A small network was trained on made-up records. Each row is its average activation on records with the value named, seen along a few directions.
Values that are neighbours, or in one group, have similar rows; names and order tell nothing.
In the rows, zero is written as 500.
Strong random noise was added to every row along 11 fixed directions; ignore it. To show where, here is one row again and again, with new noise each time:
573 619 453 343 803 451 342 745 704 495 353 487 449 630 417 501 632 486
 538 390 452 642
422 619 628 720 668 420 541 431 674 599 415 611 572 541 436 422 547 486
 480 344 416 511
330 331 524 598 583 492 569 515 627 493 360 829 547 485 428 407 481 541
 475 466 458 524
526 670 569 557 287 552 551 289 428 569 630 308 632 476 290 456 515 528
 520 544 860 600
523 522 533 535 565 519 424 408 444 519 579 488 528 407 513 357 412 519
 493 496 462 361
524 526 376 506 763 419 308 476 584 545 696 441 598 423 395 403 702 430
 568 292 411 482
535 725 725 671 558 539 567 215 262 469 444 633 364 745 574 351 746 730
 560 273 302 170
363 558 727 694 362 522 518 377 454 575 338 498 424 459 429 366 319 443
 528 512 584 497
697 729 687 623 691 524 562 359 527 691 582 598 640 495 389 410 454 640
 280 361 446 479
490 673 606 591 348 529 435 293 323 461 571 469 492 593 309 311 672 591
 515 423 703 431
519 527 477 243 413 605 438 439 451 567 435 303 499 509 248 489 719 526
 733 467 841 712
517 403 515 385 412 522 609 606 625 348 107 596 435 578 758 673 766 702
 533 643 626 318
278 620 682 509 549 554 614 242 632 634 283 474 612 543 395 256 448 522
 788 508 636 559


Values of VATE:
vosi: 498 541 618 658 347 544 705 346 538 554 434 580 597 560 538 593 592 682
 413 487 534 419
daso: 631 617 643 493 247 561 598 309 365 532 410 423 541 513 507 629 741 687
 424 437 613 435
seg: 560 865 598 623 315 520 527 369 113 340 821 709 514 917 232 208 428 676
 201 496 467 497
subid: 383 320 433 277 550 592 420 584 440 490 403 620 380 526 298 399 503 492
 700 443 539 664
zotab: 656 627 511 565 553 420 530 582 612 443 528 565 470 594 669 571 669 578
 281 478 254 360
dod: 304 492 538 666 614 275 462 574 702 613 377 347 508 402 613 575 406 175
 605 434 416 622
vuni: 575 629 622 587 222 560 536 408 440 433 622 558 591 550 397 323 350 611
 214 774 863 449
tet: 730 561 505 474 433 573 289 525 332 523 784 350 485 358 458 355 320 522
 230 587 456 399
sus: 167 329 573 697 57 385 490 474 402 353 279 588 316 537 560 453 618 308
 551 601 696 476
dal: 500 402 349 424 214 477 440 671 435 303 582 472 368 565 504 585 599 393
 445 652 719 573
kav: 431 425 522 398 585 442 568 659 665 520 200 581 545 562 636 590 446 498
 483 539 363 536
fazur: 448 524 536 580 629 360 314 395 639 496 452 606 626 339 492 281 820 505
 432 326 511 336
VATE is arranged as a network in which each value has 3 neighbours.
Q: Name the neighbours of kav, in listed order.
A: daso, seg, dod
Q: Name the neighbours of vuni, in listed order.
A: subid, tet, dal
A value of VATE combines one of 6 hidden first parts with one of 2 second parts; all combinations occur once.
Q: Changing only the second part turns dod into kav. sus has the same second part as dod; what does that change turn sus into?
A: seg
Q: Changing only the second part turns subid into vosi. dal has the same second part as subid; what does that change turn dal into?
A: zotab

Values of MUVO:
suke: 438 714 584 881 462 388 599 255 501 599 720 216 513 542 654 557 442 286
 609 444 343 388
mifas: 507 359 204 351 767 480 640 741 755 243 551 822 692 592 539 595 509 690
 371 638 554 562
sog: 441 256 541 722 335 497 752 434 426 808 591 644 525 338 212 818 556 312
 425 269 572 939
lanos: 646 377 515 340 722 600 641 445 439 660 488 511 468 390 761 665 376 568
 638 487 297 401
meduk: 692 664 413 387 358 587 617 603 532 480 755 392 656 579 269 573 213 556
 333 777 873 794
fupe: 630 566 513 417 470 620 472 599 369 429 480 576 404 586 460 494 451 678
 400 512 468 457
lera: 370 643 573 670 531 401 622 300 479 609 529 290 480 541 663 544 439 314
 704 397 262 468
gotaz: 543 566 508 567 367 537 424 485 192 466 763 524 491 493 383 406 202 484
 323 507 469 521
nevak: 521 428 354 513 198 443 674 486 559 291 471 430 634 502 632 812 797 653
 465 673 843 382
kamu: 564 812 557 393 578 555 628 556 670 518 461 394 636 772 399 493 284 607
 441 616 567 719
subu: 550 472 505 683 509 539 453 414 330 409 670 545 430 455 556 433 438 581
 419 470 389 261
borat: 549 549 563 537 611 513 523 583 423 586 565 786 377 713 280 488 536 485
 354 234 188 712
MUVO is arranged as a network in which each value has 3 neighbours.
Q: Name the neighbours of subu, in listed order.
A: mifas, meduk, fupe
Q: Name the neighbours of sog, in listed order.
A: suke, lanos, lera
A value of MUVO combines one of 6 hidden first parts with one of 2 second parts; all combinations occur once.
Q: Changing only the second part turns nevak into fupe. lanos has the same second part as nevak; what does that change turn lanos into?
A: meduk
Q: Changing only the second part turns mifas into subu. gotaz has the same second part as mifas; what does that change turn gotaz into?
A: kamu
